Each row below holds a small network's activations on one input, seen along a few directions.
In each table, some parts of the input vary, and every possible input appears once, in random order.
Descriptions start from the smaller parts, as in this example, which fits no table here: one of 8 places around a ring, together with either a single point or one of 9 places around a ring or (one of 3 separate values, together with one of 4 places along a line).
Shared parts are said once, and a part with two or three values counts as separate values.
(in the rows, 128 means zero)

Table:
x1: [178 199 152 176 100 111 189 163 103 128 140]
x2: [190  98 128 139 119 137 120 164 173  89 142]
x3: [166 191 116 143 133 149 155 173 143 157 180]
x4: [ 36  64 101  90 128 126 102 124 101 186 113]
x5: [205 152 102 130 117 158 131 148 145 127 150]
x6: [ 73 121  79 132 179 138 147  75 102 112 137]
x7: [ 70 109  90 131 158 143 132  81  98 125 143]
x8: [ 53  87 105  95 147 142 119  99  95 153 132]
x9: [197 121 174 126  83  59 119 111 123  87  91]
x10: [190 114 143  97 115  94  88 118 156 113 126]
x11: [196 106 161 166  86 100 153 154 137  65 105]
x12: [ 52 225 231 131 190 170  64 174 237 168  87]
x13: [ 59  99  94 114 141 140 121  90  98 140 141]
x14: [213 159 137 161  84 121 165 138 106 100 112]
x15: [ 44  74 106  89 140 133 115 110 102 170 121]
What do these inputs look like to the network? -> either a single point or one of 6 places along a line or (one of 2 separate values, together with one of 4 places along a line)
Start at x4 and move only the place on the line of 6, one step at a time. The first step leads to x15. Which rows follow, in order? -> x8, x13, x7, x6
Change only the choice among 2 separate values in x3. List by row number the other rows that result. -> x1

Table:
x16: [251 181 168 148  88  93 146 157 146  98 122]
x17: [ 66  80 122  94 124 128 104 119 113 163 121]
x18: [ 71 154 124 141 151 143 144 117 112 148 128]
x19: [ 78 119 130 103 162 147  84 123 164 146 128]
x20: [106 149 109 126 158 163 121 133 146 146 155]
x21: [247 158 160 161  86 126 146 165 151  81 112]
x22: [242 160 168 168  91  95 154 180 158  84 124]
x23: [ 91  69 101 105 135 112 114  83 106 118 121]
x24: [ 94 113  98 120 123 141 136 130  96 163 147]
x25: [ 42 122 148 118 156 132 110 106 126 143 106]
x26: [119 102  79 124 135 128 149  97  90 120 145]
What do these inputs look like to the network? -> either one of 3 separate values or (one of 2 separate values, together with one of 4 places along a line)
Which other rows belong to the same alternative as x17? List them by row number. -> x18, x19, x20, x23, x24, x25, x26

Table:
x27: [ 87 138 122 155 132 155 155 145 114 142 132]
x28: [188 150 168 158  92 115 148 177 143 111 112]
x29: [137  84  97 103 104 107 121  97  91 129 127]
x30: [ 96 173 127 148 163 147 145 110 121 122 131]
x31: [107 138 104 137 159 174 126 133 154 130 150]
x32: [146 104  83 115 119 117 154 109  84 132 157]
x33: [207 149 150 140 116 134 120 166 181  99 130]
x34: [223 108 126 150  85 100 148 127 109  77 129]
x35: [122 176 131 124 143 124 137 120 119 148 140]
x36: [114 141 124 131 119 133 147 157 110 165 140]
x37: [ 80 130 161 121 153 116 107 102 140 123  98]
x38: [105 120 141 114 106 124 119 143 118 163 111]
x39: [112 154 147 107 133 115 102 107 125 147 114]
x40: [102  60 108 115 123 104 122  91 107 101 119]
x41: [ 68  97 152 129 126 120 113 138 132 136 105]
x42: [127 119 125  96 132 141  92 131 157 154 129]
x43: [ 90  96 138 109 154 140  87 126 170 126 123]
x44: [120  98  75 142 137 137 160  99  83 109 144]
x45: [196 185 173 156 118 104 138 137 153  98 112]
x46: [132 140 109 111 146 153 119 145 149 150 158]
What do these inputs look like to the network? -> one of 4 separate values, together with either a single point or one of 4 places along a line
The inputs of x41 and x43 match in every part but the choice among 4 separate values. If x38 is changed in the same way as x41 into x43, which row does it become? -> x42
Start at x30 and move only the place on the line of 4, one step at a time. The first step leads to x35. Which rows follow, in order? -> x39, x37
